These are the activations of a small neural network, seen along a few directions. Each row is one input.
In each table, some parts of the input vary, and every possible input appears once, in random order.
Descriptions start from the smaller parts, as in this example, which fits no table here: one of 2 separate values, together with either a single point or one of 9 places around a ring or (one of 4 places along a line, together with one of 8 places around a ring).
Shared parts are said once, and a part with two or three values counts as separate values.
In the rows, zero is written as 100.

Other details of the inputs vary at random and push rows far along two fixed directions, the same in every table; ignore that.
To show where, the next rows are all for the same input, with only those details redrawn:
85  109  106  90  100  104  105  103  103  107  105  112
114  97  104  108  89  88  105  94  96  92  103  89
86  109  106  90  100  103  104  103  103  107  106  111
58  122  105  71  110  115  100  112  111  121  110  133
86  109  106  90  100  104  105  103  103  107  105  112
85  109  107  91  100  104  105  103  103  108  105  112
114  97  105  108  89  88  105  94  96  92  103  89

A family of inputs:
row 1: 78  97  110  103  114  129  120  98  90  105  94  113
row 2: 114  97  104  108  89  88  105  94  96  92  103  89
row 3: 79  98  110  105  99  121  114  105  95  114  90  118
row 4: 87  97  108  90  119  121  105  101  87  102  95  111
row 5: 118  102  103  113  95  87  106  98  106  94  104  87
row 6: 80  95  111  103  103  120  114  99  97  119  91  117
row 7: 120  100  101  113  97  88  108  96  106  93  103  90
row 8: 114  83  90  105  94  82  87  99  88  88  101  94
row 9: 114  94  95  118  90  89  98  99  105  95  94  90
row 10: 114  90  99  119  95  92  102  93  105  102  93  90
row 11: 128  101  99  108  97  85  105  108  107  98  103  87
row 12: 83  102  101  93  102  119  105  101  102  105  94  108
row 13: 117  89  103  102  101  99  92  91  83  87  100  88
row 14: 85  108  98  85  104  108  91  96  104  100  94  105
row 15: 84  142  44  27  96  48  2  116  153  99  128  104
row 16: 111  95  101  107  97  83  102  90  91  86  109  90
row 17: 125  101  106  111  96  90  108  110  105  100  102  85
row 18: 76  90  116  110  114  125  122  95  87  118  93  120
row 19: 108  92  101  108  103  99  101  85  88  84  93  86
row 20: 94  119  86  81  100  91  68  98  120  99  106  98
row 21: 115  79  92  103  99  82  88  93  89  93  102  92
row 22: 121  97  93  114  89  97  101  110  104  99  95  84
row 23: 81  103  102  100  96  121  109  103  97  109  94  112
row 24: 114  97  103  105  89  99  93  87  94  90  94  84
row 25: 115  96  95  113  96  99  102  96  107  90  94  83
row 26: 94  107  93  95  100  100  92  119  113  115  97  109
row 27: 59  122  93  82  110  123  97  115  119  122  102  130
row 28: 120  89  96  99  101  80  98  96  89  86  110  94
row 29: 116  100  99  110  100  99  99  91  105  89  90  82
row 30: 99  116  83  76  105  91  72  111  122  102  101  96
row 31: 75  97  112  111  109  133  127  100  84  110  94  118
row 32: 113  94  98  107  99  82  103  89  92  86  108  92
row 33: 75  94  114  112  110  126  123  101  85  113  92  122
row 34: 85  107  100  88  108  107  87  92  96  99  103  106
row 35: 111  83  101  114  97  107  110  99  80  92  97  94
row 36: 85  92  107  95  116  127  114  106  87  105  97  114
row 37: 117  89  103  103  101  86  103  98  86  88  109  92
row 38: 122  90  97  113  94  89  98  105  106  106  94  86
row 39: 116  96  102  107  91  88  107  93  97  91  102  92
row 40: 97  110  89  87  105  104  89  115  119  107  100  101
The inputs of row 35 and row 23 match in every part but one. If row 37 is changed in the same way as row 35 into row 23, which row does it become?
> row 2
What do these inputs look like to the network?
> one of 5 places along a line, together with either one of 2 separate values or one of 6 places along a line
Change only the choice among 2 separate values in row 17. List by row number the other rows that result.
> row 11
Change only the choice among 2 separate values in row 2. List by row number the other rows that result.
> row 39

A family of inputs:
row 41: 21  129  107  45  125  139  93  112  102  130  109  160
row 42: 103  79  132  141  106  146  146  72  63  90  75  92
row 43: 120  76  116  136  107  106  135  98  84  102  89  95
row 44: 115  93  118  115  88  76  124  85  83  85  116  90
row 45: 143  113  60  80  80  35  37  104  133  77  118  63
row 46: 116  71  102  127  98  111  111  93  84  95  82  86
row 47: 134  103  98  115  97  83  102  102  117  93  96  75
row 48: 115  81  105  111  101  109  106  79  78  80  91  83
row 49: 121  85  78  102  77  64  70  95  97  84  100  82
row 50: 121  89  109  112  106  87  112  84  85  81  103  87
row 51: 73  110  103  74  111  113  99  104  91  101  111  122
row 52: 134  113  90  102  72  52  88  100  126  89  118  78
row 53: 123  105  82  113  85  87  76  89  117  84  86  66
row 54: 79  113  106  93  115  139  108  113  114  122  84  110
row 55: 83  105  84  76  109  88  75  115  109  114  114  121
row 56: 56  87  140  135  124  184  161  102  75  134  67  135
row 57: 79  117  112  91  103  130  109  116  112  123  89  116
row 58: 129  97  111  123  90  111  121  108  98  96  90  79
row 59: 79  112  97  67  115  95  81  103  98  102  120  119
row 60: 35  142  64  29  104  63  51  123  143  130  141  156
row 61: 121  83  88  111  87  81  93  103  90  88  101  86
What do these inputs look like to the network?
> one of 3 separate values, together with either a single point or one of 6 places along a line
The inputs of row 52 and row 44 match in every part but the choice among 3 separate values. If row 58 is changed in the same way as row 52 into row 44, which row does it become?
> row 51
Which other rows agree with row 60 in the choice among 3 separate values? List them by row number.
> row 43, row 46, row 49, row 55, row 56, row 61
Change only the place on the line of 6 in row 45. List by row number the other rows that result.
> row 47, row 53, row 54, row 57, row 58
